A small network was shown many inputs. Here are its activations along a few directions, one row for each input.
Each table varies a few parts of the input and shows all the possible inputs, shuffled.
Descriptions start from the smaller parts, as in this example, which fits no table here: line(6) and (point or line(9) or (values(2) and ring(8))).
Shared parts are said once, and a part with two or three values counts as separate values.

Other details of the inputs shift rows strongly along two fixed directions, in all tables alike. That doesn't count.

A family of inputs:
r1: [ 16 -33 -83  28  -1 -24 -25 -48   4  32  22  25]
r2: [ 27 -42  51 -61  43 -15  14  40 -42  90 -14  26]
r3: [ -2  10  85 -29   4  -1  15  41  -2 -19 -20   9]
r4: [-38  63  22  17 -31  48  17  14  23 -93  -4 -65]
r5: [ 31 -47  67 -39  30 -53  -5  26 -25  61  -2  58]
r6: [-21  14 -84  25  -4  54   6 -28   2   8   4 -56]
r7: [  1  20  93 -50   5 -18  12  60 -16 -22  -6  13]
r8: [ -1  14  92 -36   7  -5  16  50  -7 -18 -22  14]
r9: [ 17 -32 -81  32   1 -19 -21 -50   5  33  15  30]
r10: [ 14 -33 -81  31   1 -23 -27 -48   0  35  23  22]
r11: [ -9  14  62 -52  22  24  26  58 -28  24 -20 -21]
r12: [  2  19  92 -46   5 -13  16  57 -13 -20 -14  18]
r13: [-29  60  14 -14  -8  68  26  25  -1 -27 -13 -80]
r14: [ 16 -36 -80  29  -2 -25 -25 -50   1  32  23  21]
r15: [ 14 -30 -84  31   1 -23 -24 -46   4  33  19  30]
r16: [-26  26 -65  43 -25  23  -9 -35  20 -45  17 -39]
r17: [ 17 -35 -78  37   2 -16 -20 -52   8  34   9  30]
r18: [ 11 -32 -82  31   2 -23 -27 -47  -1  35  22  23]
r19: [ 19 -34  42 -54  43 -10  12  39 -40  88 -14  24]
r20: [-17  22 -62  36 -26  18 -10 -32  15 -42  18 -31]
r21: [-13  22 -56  30 -27  14  -4 -26  18 -45  13 -24]
r22: [ 14 -43 -73  40   4 -12 -20 -55  14  37   5  25]
r23: [  9 -24 -90  17  22  18 -12 -41 -10  84   4 -14]
r24: [-37  62  21   8 -33  38  13  16  17 -93   4 -61]
r25: [-36  58  21  18 -35  47  19  10  28 -96  -9 -63]
r26: [-35  72  37  -3 -30  39  22  33  15 -96  -8 -47]
r27: [  4  15  89 -48   1 -17  14  55 -13 -21  -9  17]
r28: [-36  59  23  11 -35  39  17  13  22 -95   0 -65]
r29: [ 11 -35 -78  33   4 -23 -27 -51   3  37  22  19]
r30: [ 35 -50  60 -36  30 -47  -3  21 -18  59 -14  66]
r31: [ 16 -42 -72  39   3 -17 -21 -55   9  37  13  17]
r32: [ 14 -39 -77  31   1 -24 -24 -53   5  34  23  17]
r33: [ 10 -24 -90  17  22  18 -11 -43  -9  84   5 -14]
r34: [-29  63  34  -8 -32  28  17  30  13 -94   1 -49]
r35: [-19  26 -53  39 -21  25  -1 -27  21 -43   2 -23]
r36: [ -3   8  62 -54  21  23  27  53 -28  25 -18 -20]
r37: [ 37 -44  55 -43  27 -53  -3  26 -24  57  -6  70]
r38: [-20  18 -65  51 -25  30  -6 -43  27 -43  10 -41]
r39: [-40  65  23  17 -30  48  17  14  23 -94  -5 -64]
r40: [  4  16  90 -47   2 -17  14  56 -14 -20  -8  18]
r41: [ 19 -34 -81  31  -1 -21 -20 -50   6  31  15  28]
r42: [ 31 -49  64 -38  28 -53  -5  22 -23  59  -2  56]
r43: [ 14 -42 -72  41   4 -13 -21 -54  12  38   8  23]
r44: [-21  17 -64  52 -26  32  -4 -43  31 -44   5 -38]
r45: [ 31 -48  67 -39  29 -52  -5  24 -25  60  -2  58]
r46: [ 33 -45  55 -44  25 -56  -9  26 -29  56   2  60]
r47: [ 15 -38 -75  39   4 -13 -20 -54  11  36   7  27]
r48: [ 31 -36  51 -59  45 -14   8  33 -39 104 -16  23]
r49: [-35  70  41   1 -29  42  23  30  18 -96 -13 -48]
r50: [-32  67  31  -3 -32  34  18  31  14 -93  -1 -46]
r51: [-24  23 -64  47 -24  25  -7 -39  24 -44  14 -40]
r52: [-43  67  20  15 -33  44  16  15  20 -96  -1 -66]
r53: [ 36 -41  57 -43  29 -53  -3  29 -25  59  -5  70]
r54: [  0   9  84 -29   4  -5  13  40  -7 -17 -12   3]
r55: [ 15 -37 -76  39   6 -12 -20 -52  11  37   7  27]
r56: [ 13 -30 -84  30   2 -24 -26 -45   2  34  22  26]
r57: [ 12 -25 -89  17  21  19 -10 -42 -10  84   6 -15]
r58: [ 16 -32 -83  29   0 -24 -26 -47   2  32  23  25]
r59: [-32  60  33   7 -31  43  22  19  24 -95 -14 -53]
r60: [ -3  11  85 -28   5  -1  16  43  -1 -19 -20   8]
r61: [ 13 -32 -81  31   2 -24 -27 -48   0  35  22  23]
r62: [  1  18  91 -48   5 -17  14  60 -16 -18  -9  20]
r63: [-21  21 -63  40 -27  22  -8 -37  21 -46  18 -39]
r64: [ 11 -38 -74  41   6 -12 -21 -53  13  39   5  26]
r65: [ 31 -49  65 -33  31 -45  -3  24 -18  62 -12  61]
r66: [-25  22 -63  53 -24  33  -5 -38  29 -44   4 -37]
r67: [-39  64  20   9 -32  39  13  16  17 -93   4 -63]
r68: [  7   9  87 -39   3 -13  17  47  -8 -18 -18  17]
r69: [-14  20 -52  37 -23  23  -1 -30  23 -42   3 -23]
r70: [-36  58  24  15 -33  47  21  12  28 -95 -13 -58]
r71: [ 29 -47  67 -35  33 -45  -2  27 -19  63 -16  67]
r72: [  2  18  91 -49   4 -17  12  59 -15 -21  -5  12]
r73: [  5  13  93 -40   7 -10  17  52 -10 -16 -18  19]
r74: [-24  22 -63  53 -23  33  -5 -40  30 -44   4 -37]
r75: [ 33 -36  50 -59  44 -14   9  32 -38 102 -15  21]
r76: [ -4  13  84 -29   6  -5  13  44  -8 -17 -13   2]
r77: [ -5  10  60 -51  22  24  26  55 -28  26 -17 -20]
r78: [ 33 -46  62 -36  33 -47  -3  25 -20  62 -15  68]
Each input here is: line(6) and (values(2) or ring(11)).
Question: The inputs of r14 and r10 match in every part but the line(6) part. If r25 is changed in the same way as r14 into r10, which row does it become?
Answer: r65
Question: The inputs of r33 and r57 match in every part but the line(6) part. If r12 is changed in the same way as r33 into r57, which row does it become?
Answer: r53
Question: Which other rows does r57 become when the values(2) part takes its other values? List them by row number.
Answer: r77
Question: Which other rows agree with r11 in the line(6) part? List them by row number.
Answer: r8, r16, r18, r23, r26, r35, r52, r56, r62, r66, r71, r76
Question: Which other rows does r71 become when the line(6) part takes its other values? List them by row number.
Answer: r3, r22, r60, r64, r70
Question: Which other rows does r24 become when the ring(11) part takes its other values? List them by row number.
Answer: r3, r9, r17, r20, r40, r43, r45, r47, r54, r58
Question: Which other rows agree with r69 in the line(6) part? List them by row number.
Answer: r1, r22, r27, r30, r36, r37, r38, r42, r44, r46, r48, r63

A family of inputs:
r79: [-11  42  31   0 -27  17  15  14  21 -70 -10 -21]
r80: [ 20 -19 -18   8  31  -1  -7 -13 -19  68 -15  32]
r81: [ 18 -50   0   3  17 -38  -9  -8  -6  39  -2  58]
r82: [-11  43  29   0 -25  15  16  14  21 -70  -9 -22]
r83: [ 18 -36  14 -10  11   6  12  -7 -16  33   3 -18]
r84: [ -7  27  82 -43  19  16  19  56 -13  17 -23  -8]
r85: [-13   4 -57  20   0  30  -3 -22  12  14   1 -36]
r86: [ 19  -1  70 -33   0 -21   4  30  -2 -10 -13  32]
r87: [-16  11 -55  24   2  32  -4 -23  11  17   4 -32]
r88: [  7 -19  70 -26  11 -24   7  35 -10   1 -13  40]
r89: [ 31 -32 -40 -31  18 -20   1  12 -31  63   6  40]
r90: [ 19 -50  -1   2  14 -33 -15  -8  -6  35   0  56]
r91: [  4   4 -48  31 -21   4  -9 -36  23 -25   4   0]
r92: [-11   8 -46  34 -14  -9 -19 -31  10 -20  25 -14]
r93: [-11   9 -47  34 -13  -9 -19 -31  11 -19  26 -14]
r94: [ -6   6  97 -34   5 -13  21  54  -7 -32 -19  22]
r95: [  3   5 -49  32 -20   1  -5 -36  24 -26   3   0]
r96: [-25  43  26   5 -21   6  -1  13   8 -61  12 -33]
r97: [ 10 -15  23  -9   5 -33 -20   5 -11  14  16  23]
r98: [  7 -24   9 -23  14  -1   4   5 -13  44 -12  -6]
r99: [ -7  18 -79  -3  -9  19   2 -16 -15  -2  20 -23]
r100: [-12  -5 -49  39 -11   5  -3 -29  19 -27   5   2]
r101: [-23  40  27   4 -21   7  -3  13   6 -59  13 -32]
r102: [ 19 -47 -17  -4  17  -7  -1 -24 -14  63   5  -1]
r103: [  4   2   7  -7  24   9   2   7 -13  50 -13  12]
r104: [-26  35  23 -13  -6  40  17  25   8 -39 -14 -59]
Question: Describe the family of inputs behind these rows.
Answer: values(2) or line(9) or (values(3) and line(5))
Question: Which other rows does r93 become when the line(5) part takes its other values? List them by row number.
Answer: r92, r96, r97, r101
Question: Which other rows does r82 become when the values(3) part takes its other values? List them by row number.
Answer: r93, r100

A family of inputs:
r105: [ 11 -20 -29   6   9   3   3 -13  -5  26   5   5]
r106: [ 13  -6 -25  -5   2 -10 -13 -14 -10  23   6   8]
r107: [ 10 -15  -1   6   3 -14 -10  -2  -3  10   3  30]
r108: [-16  25  41 -25  -2  28  21  38   1 -27 -25 -24]
r109: [ 18 -20  54 -29  13 -39   2  21  -5  18  -7  34]
r110: [ 20  -3  94 -54  27 -25  13  52 -33  32  -9  31]
r111: [-12  26  78 -28  -9  -4  19  40   2 -49 -11 -10]
r112: [-21  27   3   9  -7  23   6   7   5 -32   8 -39]
r113: [ -3 -16 -10   4  12  -6  -4  -3  -3  34   4   6]
r114: [ -6 -16 -29   8  11  -2 -12 -11   3  31   0   3]
r115: [ 12  -4 -15  -4   0 -10  -4  -8 -13  22   9   7]
r116: [ 15 -18  15   7  12   0   1  -9  -7  28 -12   2]
r117: [ 17 -15   8  -4   4 -24  -7   0   5  17  -1  29]
r118: [-21  23 -23  13 -13  37  17   0  10 -28  -7 -35]
r119: [  4  -3 -24   1  14  -2  -7 -11  -5  30  -6  11]
r120: [  5 -14  -3  -6   5 -13  -8   0  -9  23  12   2]
r121: [ 13 -15 -10   5   1 -23  -8 -13  10  12   2  20]
r122: [ -8  26  41 -27 -10  22  24  34  -5 -33  -4 -27]
r123: [  6 -23 -16  13   2 -16 -10 -15  -6   8   7  25]
r124: [-19  18 -51  44 -22  44  -3 -46  30 -28   1 -46]
r125: [  6 -20 -24  18   2 -12 -12 -16  -3   9   7  26]
r126: [-19  24  34  -2 -15   9  11  18   2 -56  -3 -17]
r127: [ 14 -21 -20 -13   6  -3  -3  -6  -6  23   1   6]
r128: [-24  21 -34  31 -24  17   2 -24  18 -57   7 -31]
r129: [  5 -20 -38   6   3 -10 -21 -19  -2  26  13   0]
r130: [-15  31 -43  35 -25  24  -4 -21  28 -48   6 -25]
r131: [ 11 -15 -18  11   2 -13 -13 -13   4  14   5  30]
r132: [-16  41  45 -19   0  20  21  33  -5 -26 -11 -21]
Question: Describe the family of inputs behind these rows.
Answer: values(2) or ring(11) or (values(3) and line(5))

A family of inputs:
r133: [-11  18 -54  24 -16  13  -6 -22  11 -25  12 -18]
r134: [ 11  -6  53 -52  25  11  22  42 -27  46 -19  -6]
r135: [-19  29  17   7 -19  19   6   7  12 -52   2 -33]
r136: [-18  33  16   7 -19  20   8   7  14 -50  -1 -32]
r137: [ 16 -13  57 -41  15 -30   2  37 -22  21  -1  33]
r138: [ 15 -28 -22  12  10 -14  -8 -19   3  34  -3  30]
r139: [-19  44  98 -32  -8  20  27  57   5 -60 -25 -21]
r140: [-21  29  15   9 -16  25  13   8  13 -51  -7 -27]
r141: [  3 -13 -19  -8  24  12  -1  -3 -17  61  -1 -11]
r142: [ 17 -28 -16   8   8 -23 -13 -20  -3  33   6  26]
r143: [-11  16 -54  23 -16  11  -7 -22  11 -24  12 -18]
r144: [ 14 -13  57 -41  14 -31   3  37 -23  19   0  31]
r145: [-10  13 -45  35 -13  21  -2 -28  18 -23  -2 -15]
r146: [ 16 -18 -26   0   7 -21 -11 -12  -9  30   9  28]
r147: [ 16 -33 -14   5   9 -26 -14 -19  -1  34   6  25]
r148: [-11   3 -45  33 -15   9  -8 -31  14 -23  13 -22]
r149: [ 14 -32 -20  11  11 -16  -9 -19   1  33  -1  30]
Question: Describe the family of inputs behind these rows.
Answer: values(2) or (values(3) and line(5))
Question: Which other rows does r148 become when the values(3) part takes its other values? List them by row number.
Answer: r140, r144
